A small network was shown many inputs. Here are its activations along a few directions, one row for each input.
In each table, some parts of the input vary, and every possible input appears once, in random order.
A made-up example of a description, with smaller parts first: line(6) and (point or line(11) or (values(3) and ring(8))).
Shared parts are said once, and a part with two or three values counts as separate values.
(in the rows, 128 means zero)

Rows:
row 1: [ 93 117 155 167 107 139 187 177 167 153 137]
row 2: [130 152 144 125 148 140  64 121 156 161 125]
row 3: [169 145 169 110 129 114 158  85 148  88 147]
row 4: [109  93 165 135 123 126 165 180 161 162 135]
row 5: [188 128 155 117 127 109 125  75 138 106 165]
row 6: [ 98  52 118 119  99  83  95 166 131 153 154]
row 7: [109 163  46 131 169 175 120 139  50 126  62]
row 8: [153 168 157 139 113 130 181  78 157  80 150]
row 9: [128  76 148 139 121 120 133 168 152 182 154]
row 10: [113 171 158 120 151 144  96 134 168 141 106]
row 11: [157 104 125  95 104  79  85  76 116  74 169]
row 12: [168 146  60 116 134 145 183  92  26  81 101]
row 13: [ 98 195 146 152 136 155 118 130 176 131 106]
row 14: [109  82  56 150 131 160 185 180  46 150  81]
row 15: [ 97 128 117 106 128 102  25 118 131 129 128]
Question: What do these inputs look like to the network?
Answer: values(3) and (point or line(4))
Question: Changing only the values(3) part turns row 8 into row 13. The same change can be made to row 3. Which row results?
Answer: row 10
Question: List by row number the other rows that have the values(3) part in common with row 9.
Answer: row 1, row 4, row 6, row 14
Question: Change only the values(3) part in row 15. List by row number the other rows that result.
Answer: row 6, row 11

Rows:
row 16: [ 99  86 212 119 109  68  81 138 207 119 167]
row 17: [245 123 114 123 155 138 141  18  84  65 153]
row 18: [ 81 115 161 124  80  78  32 111 210 105 191]
row 19: [ 97 150  92 161 137 184 206 170  99  95  54]
row 20: [125  53 124 110 114 131 190 181  78 165 106]
row 21: [ 77 176  67 125 184 177 118 136  75 120  50]
row 22: [112 134  30 146 125 146  41 127  52 166  86]
row 23: [131  84  83  83 168 121  97 185  63 166 112]
row 24: [185 224 143  70 110  92 147  21 104  21 146]
row 25: [103 102  77 195  88 141 249 169  92 141 151]
row 26: [133 115 202 128 124 104 121 136 247 165 156]
row 27: [149 174 230 152 143 156 113 143 226 208 165]
Question: What do these inputs look like to the network?
Answer: values(2) or line(4) or ring(6)
Question: Which of the alternatives is row 26?
Answer: line(4)
Question: A walk changes only the line(4) part. It starts at row 18 and steps to row 16. List the rest of the walk in order.
Answer: row 26, row 27

Rows:
row 28: [168 190 188 109 153 136 110  68 179  96 143]
row 29: [191 163 168 107 136 127 114  70 156 105 148]
row 30: [105 146 164 117 161 129  45 146 188 168 128]
row 31: [124 102 124 117 127 105  58 143 133 176 158]
row 32: [ 88 154  39 146 164 174  82 153  67 150  64]
row 33: [172 129 157 135 114 120 190 104 140 130 168]
row 34: [ 45 128 158 147  94 115 107 176 199 147 131]
row 35: [152 126  63 124 135 150 237 128  31  93  91]
row 36: [121  38 112 110 105  72  66 141 124 135 171]
row 37: [124 193 164 119  99 106 113  67 179  56 155]
row 38: [143 119 180 149 128 142 174 163 173 167 136]
row 39: [ 89 126 183 138 149 146 105 178 200 188 118]
row 40: [106 154  74 179 149 198 207 168  76 139  66]
row 41: [111  99 163 136 132 136 109 180 176 198 123]
row 42: [138 181  72 164 153 190 215 114  73 104  73]
row 43: [169  63 145 129  93  86 198 103 131  90 181]
row 44: [154 198  63 139 157 182 149  76  58  77  77]
row 45: [ 85  80  49 126 133 151 163 199  37 161  73]
row 46: [136  36 148 145  90  95 190 157 133 125 173]
row 47: [ 76 149 175 161  91 122 172 160 196 117 144]
row 48: [ 61 148 139 126 107  98  48 144 187 127 140]
row 49: [ 92 174 151 111 106  90  47  88 176  84 140]
row 50: [156 129 136 102 126  97  57  87 122 132 158]
row 51: [108 175 172 144  94 113 179 105 194  83 152]
row 52: [185  82 136 103  99  80 131  64 116  62 185]
row 53: [136 172 176 102 160 122  44  90 177 124 128]
row 54: [121 180  51 131 163 167  82  98  53 106  62]
row 55: [ 73 134  58 166 152 192 141 185  80 170  55]
row 56: [168 145  54  99 140 142 169  89  15  66  96]
row 57: [118  99  65 140 130 158 229 182  33 130  84]
row 58: [175 145 177 132 131 134 181 108 171 132 144]
row 59: [158 145 156  99 143 112  48  91 153 133 133]
row 60: [108  82 143 138 114 122 118 175 145 196 148]
row 61: [152  64 124  95 104  64  65  85 112  91 170]
row 62: [127 119 144 115 144 119  49 147 164 177 133]
row 63: [140 102 159 152 110 128 183 158 143 165 160]
row 64: [188 147 148 109 119 113 123  65 125 102 173]
row 65: [135 126  42  92 145 126 103 111  10  96  81]
row 66: [104  17 130 131  93  88 126 173 135 156 161]
row 67: [121 145 200 151 145 152 169 161 197 158 131]
row 68: [153 172 197 135 148 144 177 107 194 123 139]
row 69: [101 100  30 107 145 134 103 167  24 141  83]
Question: What do these inputs look like to the network?
Answer: ring(6) and (values(2) or line(5))
Question: Changing only the ring(6) part turns row 50 into row 64. The same change can be made to row 61. Which row results?
Answer: row 52
Question: Changing only the ring(6) part turns row 47 into row 34. The same change can be made to row 38. Which row results?
Answer: row 41
Question: A walk changes only the ring(6) part. It starts at row 32 and steps to row 55. List the rest of the walk in order.
Answer: row 40, row 42, row 44, row 54
Question: List by row number the other rows that have the ring(6) part in common with row 32.
Answer: row 30, row 31, row 36, row 48, row 62, row 69
Question: Change only the line(5) part in row 33. List by row number the other rows that result.
Answer: row 43, row 51, row 58, row 68
Question: A walk changes only the ring(6) part. It starts at row 35 and steps to row 56. List the rest of the walk in order.
Answer: row 65, row 69, row 45, row 57

Rows:
row 70: [ 88  63 123 148  99 117 152 186 138 160 142]
row 71: [143 183 175 135 125 127  96  80 196 120 155]
row 72: [164 151 204 120 123 116 163 101 193 108 167]
row 73: [127 162 173  97 130  99  57  89 180 104 143]
row 74: [ 69 122 123 126 136 135  84 186 140 167  96]
row 75: [160 146 105 132 143 162 213 115  76  98  92]
row 76: [102 110 155 152 132 148 192 192 152 175 116]
row 77: [ 85 144 127 167 134 161 123 178 155 182 108]
row 78: [139 181  75 148 150 173 146 100  77 104  90]
row 79: [104  64 114 131 132 121  96 182 124 189 127]
row 80: [159 112  64 107 138 131 120 107  36 116 113]
row 81: [166 106 167 102 121  86  67  91 162 123 176]
row 82: [146 111  70 128 109 120 177 112  55  89 125]
row 83: [122 162  68 106 156 144 109 108  60  90  81]
row 84: [147 104 178 122  91  79 124  93 174  96 189]
Question: What do these inputs look like to the network?
Answer: values(3) and ring(5)
Question: Changing only the values(3) part turns row 75 into row 72. The same change can be made to row 78. Which row results?
Answer: row 71
Question: Change only the ring(5) part in row 70. List by row number the other rows that result.
Answer: row 74, row 76, row 77, row 79
Question: Change only the values(3) part in row 73. List by row number the other rows that result.
Answer: row 74, row 83

Rows:
row 85: [101 160 107 146 118 143 114 129 115 123 117]
row 86: [137 124  96 133 125 124 112  98 102 102 125]
row 87: [147 142 162 123 140 140 109 114 149 151 126]
row 88: [119 144 115 132 140 146 111 123 125 124  95]
row 89: [139 108 129 144 124 127 108 144 146 174 156]
row 90: [143 123 110 105 147 122 114 108 108 101 127]
row 91: [121 100 164 126 122 113 132 158 158 139 135]
row 92: [122 145 119 119 160 145 112 130 128 125 108]
row 93: [117 159 118 115 147 132 117 133 112 139 108]
row 94: [116 146 104 147 138 147 110 120 122 127 106]
row 95: [136 103 116 153 126 154 221 163 101 146 118]
row 96: [104 103 158 141 119 116 137 148 168 136 156]
row 97: [ 91 113 103 148 105 128 118 157 111 142 128]
row 98: [118 154 125 109 142 141 113 137 118 128 105]
row 99: [133 138 144 120  98 102 147 102 153  97 150]
row 100: [147 149 121 152 139 168 217 135 105 126 106]
row 101: [115 149 163 140 132 131 132 120 172 117 145]
row 102: [140 122 107 118 127 123 114 101 105  99 115]
row 103: [138 137 109 101 134 109 119 112  92 115 127]
row 104: [107 108 120 112 129 126 117 165 114 148 117]
row 105: [135 129 154 127 121 108 134  99 152  95 163]
row 106: [108  97 111 134 126 131 115 152 121 143 106]
row 107: [167 127 113 137 127 146 217 113  86 102 126]
row 108: [112  98 114 121 147 130 115 158 124 144 119]
row 109: [106 113 114 117 134 117 121 162 108 158 120]
row 110: [105  99  99 149 125 132 114 149 118 146 117]
row 111: [152 125 160 112 123 105 130 108 142  97 142]
row 112: [112 160 152 134 110 125 145 124 173 120 131]
row 113: [132 147 169 125 135 128 127 130 162 120 123]
row 114: [136  96 157 124 127 125 114 142 144 169 137]
row 115: [150 155 134 143 138 141 104 115 151 155 145]
row 116: [101 113 148 135  97 110 150 152 169 139 143]
row 117: [167 120 153 109 127 117 112  92 128 126 145]
row 118: [123 138  99 132 106 120 116 106  95  99 136]
row 119: [170 132 125 129 125 118 107  94 131 131 163]
row 120: [139 132 116  96 129 119 115 116  98 105 124]
Question: What do these inputs look like to the network?
Answer: values(3) and (point or line(5) or line(6))
Question: Changing only the values(3) part turns row 90 into row 108. The same change can be made to row 119. Which row results?
Answer: row 89
Question: Change only the line(5) part in row 89. List by row number the other rows that result.
Answer: row 91, row 96, row 114, row 116
Question: Change only the line(5) part in row 99. List by row number the other rows that result.
Answer: row 105, row 111, row 117, row 119

Rows:
row 121: [ 84 153 165 139 103 124 177 160 172 125 121]
row 122: [130 159  61 149 146 184 215 139  34  99  68]
row 123: [108 162 164 135 121 121 164 110 179  72 132]
row 124: [143 180 117 132 124 121  55  69 135 117 149]
row 125: [110 119 136 190 119 161 174 163 164 172 130]
row 126: [ 63 147 140 114 116 118  77 162 158 141 110]
row 127: [188 147 178 116 149 147 165  96 152 123 125]
row 128: [125  93  32 120 130 138 176 132   5 102  88]
row 129: [ 90 114 111 166 133 153  74 166 150 189 118]
row 130: [138 130 147 107 173 140  80 152 136 187 121]
row 131: [ 85  88 140 114  83  83 132 164 140 122 145]
row 132: [190  82 154  93 131 103 120 101 119 121 149]
row 133: [160  69 146 104 139 107 135 154 119 167 157]
row 134: [ 86 157 140 111 134 113  64 112 163  88 120]
row 135: [111  54 112 165 100 118 130 167 131 170 153]
row 136: [168 143 156  98 166 132  65  97 135 142 112]
row 137: [112 156  24 121 162 168 120 140  29 119  51]
row 138: [163 184 141 152 109 134 155  67 151  99 163]
row 139: [159 134 170 127 157 152 180 151 152 168 134]
row 140: [165 119 116 127  90  92 110  72 118  96 187]
row 141: [109  97 139 109 101  79 119 115 146  68 156]
Question: What do these inputs look like to the network?
Answer: values(3) and (point or ring(6))
Question: Changing only the values(3) part turns row 139 into row 130. The same change can be made to row 125. Which row results?
Answer: row 129
Question: Change only the ring(6) part in row 133. List by row number the other rows that result.
Answer: row 131, row 132, row 135, row 140, row 141

Rows:
row 142: [153 168 180 107 135 125 128  92 153 113 145]
row 143: [138  95 156 118  99  92 128 112 157 122 150]
row 144: [132 159 134 128 121 128  76  85 152  96 137]
row 145: [ 88 118 136 145 116 132  73 153 171 154 132]
row 146: [143 160 159 119 120 117 119  83 165 103 127]
row 147: [141 115 166 125 156 137 103 161 175 187 134]
row 148: [152 154 121 138 148 155 163  98 107  95 108]
row 149: [135 159 111 123 146 147 165 102 108  84 103]
row 150: [ 92 116  61 116 156 149  64 169  61 172  71]
row 151: [138 160  60  97 159 144  67  97  45 113  78]
row 152: [132 175 105 122 133 142 166 110 104  89 112]
row 153: [146  87 118 137 127 129 173 129  97 113 131]
row 154: [145 109 107 138 101 122 177 131  99 128 144]
row 155: [131 168 128 125 138 116  83  81 145 106 150]
row 156: [181  92 159 106 139 108 114 121 147 147 163]
row 157: [ 77 130 152 133 116 115  99 169 168 138 124]
row 158: [126 103 123 123 117  90  91 110 136 124 173]
row 159: [150 176 111 139 123 148 167 100 109 109 121]
row 160: [105 110 124 158 144 159 162 171 124 154 101]
row 161: [ 86 131 107 141 128 146 165 182 122 148 105]
row 162: [164 165 122 147 135 156 165  95 107 112 119]
row 163: [116 107 145 114 100  85 110 129 141  98 153]
row 164: [ 88 114 114 142 142 151 164 175 126 142  96]
row 165: [104 132 113 158 118 152 167 172 126 168 115]
row 166: [185 157 163 108 161 133 106  92 156 128 139]
row 167: [129  91 107 122 125 121 174 134  98 102 125]
row 168: [126 108 101 121 111 116 175 141  94 107 135]
row 169: [148 102 176 106 113 100 137 121 145 132 169]
row 170: [122 173 149 115 122 112 101  99 149  80 129]
row 171: [133  92  54  95 139 118  75 128  34 131 100]
row 172: [128  95 129 126 100 102  85 113 143 114 160]
row 173: [109 125 183 124 129 128 126 161 172 172 140]
row 174: [118 121 124 166 131 160 164 167 124 172 112]
row 175: [ 87 126 131 143 133 120  80 150 164 164 144]
row 176: [ 99 118 162 137 115 121 117 152 184 161 121]
row 177: [159  97 118 146 114 130 174 125  97 131 142]
Question: What do these inputs look like to the network?
Answer: values(3) and (point or ring(5) or line(6))
Question: Changing only the values(3) part turns row 161 into row 168. The same change can be made to row 176. Which row results?
Answer: row 143
Question: Change only the line(6) part in row 145. List by row number the other rows that result.
Answer: row 147, row 157, row 173, row 175, row 176
Question: Change only the line(6) part in row 156. List by row number the other rows that result.
Answer: row 143, row 158, row 163, row 169, row 172
Question: Change only the ring(5) part in row 161. List by row number the other rows that result.
Answer: row 160, row 164, row 165, row 174
